Each row below holds a small network's activations on one input, seen along a few directions.
Each table varies a few parts of the input and shows all the possible inputs, shuffled.
A made-up example of a description, with smaller parts first: one of 5 places around a ring, together with either a single point or one of 11 places around a ring or (one of 3 separate values, together with one of 6 places along a line).
Shared parts are said once, and a part with two or three values counts as separate values.

Other details of the inputs shift rows strongly along two fixed directions, in all tables alike. That doesn't count.

Rows:
row 1: [-1.21  0.35 -0.50 -0.24  0.15 -0.86  3.81 -2.63 -0.62 -1.39 -1.01  0.76
  0.88]
row 2: [-0.12  1.22 -0.86  0.36 -0.97 -0.91  0.86  0.75  0.06 -1.85 -0.85  1.91
  1.82]
row 3: [ 2.79 -2.60  1.25  2.02  1.70  3.41 -1.34 -0.86  1.15  3.10 -1.94 -0.48
  0.59]
row 4: [-0.98  0.79 -1.55  1.18 -0.70  0.74  0.95 -0.92 -0.38  0.52  0.23 -1.90
 -1.72]
row 5: [-2.03  4.08 -1.66  2.31 -2.20  0.79  2.65 -0.51  0.22 -0.23  1.69 -0.91
 -1.13]
row 6: [ 2.92 -1.97  2.15  1.99  1.35  3.49 -1.43 -0.59  1.29  3.33 -0.34  0.43
  1.16]
row 7: [-0.67  1.23 -2.41  0.33 -0.56  0.88  0.80 -0.78 -0.54  0.85  0.86 -0.19
 -0.77]
row 8: [-0.15  4.66  0.61  1.67 -1.70  1.58  2.46  1.08  1.41 -1.40 -0.28  0.52
  0.70]
row 9: [ 2.62 -2.48  0.48  2.62  1.58  3.22 -1.16 -0.70  0.50  3.71 -0.21 -0.43
  0.21]
row 10: [-1.21 -1.92  1.35 -3.54  0.60 -4.01 -2.36  0.26 -1.09 -2.22  0.39 -0.36
 -0.96]
row 11: [-0.93  5.04  0.64  0.71 -1.61  0.67  2.51  0.20  1.23 -2.86 -1.32  0.38
  0.97]
row 12: [ 1.65 -0.55 -0.66  0.85  0.48  2.42 -0.16 -0.73  0.72  1.81 -0.74  0.52
  0.99]
row 13: [-0.52  1.50  1.12  0.68 -1.21 -0.65  0.65  0.60  0.38 -1.89 -0.65  0.89
  1.05]
row 14: [-0.49 -1.42 -0.05 -1.63 -0.04 -2.27 -1.04  0.75 -0.58 -1.43 -0.53 -1.09
 -1.61]
row 15: [ 3.82 -0.98  3.43  0.29  2.23  3.37 -1.86  0.20  1.89  2.33 -1.43  0.26
  1.53]
row 16: [ 2.53 -2.47  0.65  2.00  1.42  2.96 -1.13 -0.07  0.91  3.30 -0.78  0.67
  1.78]
row 17: [-1.81  6.55 -0.05  1.90 -2.90  0.69  4.08  0.95  1.08 -3.52 -0.67  1.07
  1.50]
row 18: [-1.20 -2.25 -0.54 -4.09  0.58 -4.45 -2.09  0.59 -1.55 -2.21  0.23  0.65
 -0.34]
row 19: [-0.21  1.59  0.57 -0.02 -1.09 -0.11  0.47  0.50  0.73 -1.01 -0.77 -0.63
 -0.47]
row 20: [-1.15 -2.83 -0.04 -3.05  0.49 -4.56 -2.03  1.16 -1.50 -2.10  0.69  0.58
 -0.08]
row 21: [-2.88  7.04 -1.85  2.37 -3.04  1.45  4.32 -0.44  0.26 -1.35  2.16 -0.74
 -0.97]
row 22: [-0.30  1.30  0.72  0.49 -1.09 -0.18  0.51  1.15  0.38 -0.72 -0.21  0.14
  0.04]
row 23: [ 3.22 -2.32  0.33  1.56  1.47  3.15 -1.31 -0.35  0.84  3.32 -0.54  1.59
  1.92]
row 24: [-1.48  5.17 -2.12  2.90 -3.39  0.70  4.17  1.43  1.16 -2.31 -1.26  0.55
  0.68]
row 25: [-2.30  5.39 -3.40  2.90 -3.27  1.85  4.44 -0.67  0.44 -0.69 -0.08 -1.19
 -0.73]
row 26: [-1.39 -0.65 -0.29 -1.67  0.20 -1.21 -1.13 -0.82 -1.37  0.83  2.19 -1.87
 -2.35]
row 27: [ 2.81 -2.36  0.07  2.19  1.54  3.23 -1.22 -0.55  0.44  4.03  0.16 -0.07
  1.16]
row 28: [-1.60 -2.22 -2.14 -2.73  0.54 -3.04 -1.76 -0.17 -2.26  0.48  3.38 -0.03
 -1.99]
row 29: [ 2.45 -0.77  0.40  1.00  0.30  1.89 -0.40  0.49  1.38  0.83 -2.11  0.19
  0.99]
row 30: [-1.38 -2.11  0.38 -2.88  0.84 -2.38 -2.19 -0.54 -1.18 -0.07  1.84 -1.43
 -2.09]
row 31: [-0.98  2.12  0.53  0.17 -0.20  0.72  0.75  0.04  0.09  0.09  1.52 -0.06
 -0.12]
row 32: [-0.03 -1.07 -0.77 -2.26  0.03 -1.81 -1.11  0.80 -0.49 -0.74 -0.14  0.30
 -0.29]
row 33: [ 3.74 -2.49  1.84  1.15  1.55  2.25 -1.56 -0.06  1.43  1.45 -3.09  1.05
  2.91]
row 34: [-2.00 -0.83  0.13 -3.75  1.47 -2.70 -2.18 -0.70 -1.86  0.28  3.66 -2.01
 -2.94]
row 35: [-1.32 -1.41  0.44 -0.98  0.24 -3.08 -0.81  1.11 -0.88 -1.97 -0.62  0.48
 -0.30]
row 36: [ 3.39 -1.19  2.94  0.94  2.58  4.44 -1.67 -1.04  1.39  3.55 -0.60  0.01
  1.24]
row 37: [-1.81 -2.73 -1.36 -3.39  0.62 -3.41 -1.88 -0.08 -1.59 -0.72  1.79 -1.29
 -2.20]
row 38: [ 3.87 -2.58  2.70  2.14  1.79  3.16 -1.42 -0.18  1.55  1.72 -3.81  0.82
  2.34]
row 39: [-1.61 -3.07 -0.45 -1.87  0.73 -2.91 -1.79  0.23 -1.54 -0.29  1.62 -0.76
 -2.14]
row 40: [-2.05  2.57 -1.25  1.60 -1.23 -0.51  5.64 -1.92 -0.33 -1.87 -0.76  1.48
  1.66]
row 41: [-1.10 -2.93  0.05 -2.67  0.36 -3.95 -1.96  1.48 -1.47 -1.54  0.93 -0.53
 -1.98]
row 42: [-0.90 -2.39 -0.85 -3.54  0.35 -4.03 -2.05  1.51 -1.69 -1.14  1.40  0.75
 -0.92]
Description of these inputs: one of 2 separate values, together with either a single point or (one of 4 places along a line, together with one of 5 places along a line).
Question: The inputs of row 6 and row 30 match in every part but the choice among 2 separate values. If row 40 is changed in the same way as row 6 into row 30, which row does it become?
Answer: row 1
Question: The inputs of row 34 and row 21 match in every part but the choice among 2 separate values. If row 19 is changed in the same way as row 34 into row 21, which row does it become?
Answer: row 22
Question: Change only the place on the line of 4 in row 33. List by row number the other rows that result.
Answer: row 25, row 29, row 37
Question: Change only the choice among 2 separate values in row 7. List by row number the other rows that result.
Answer: row 28
Question: Change only the place on the line of 5 in row 35. List by row number the other rows that result.
Answer: row 2, row 13, row 17, row 20
Question: Change only the place on the line of 4 in row 20. List by row number the other rows that result.
Answer: row 16, row 24, row 27
Question: Change only the place on the line of 5 in row 33. List by row number the other rows that result.
Answer: row 10, row 11, row 18, row 38
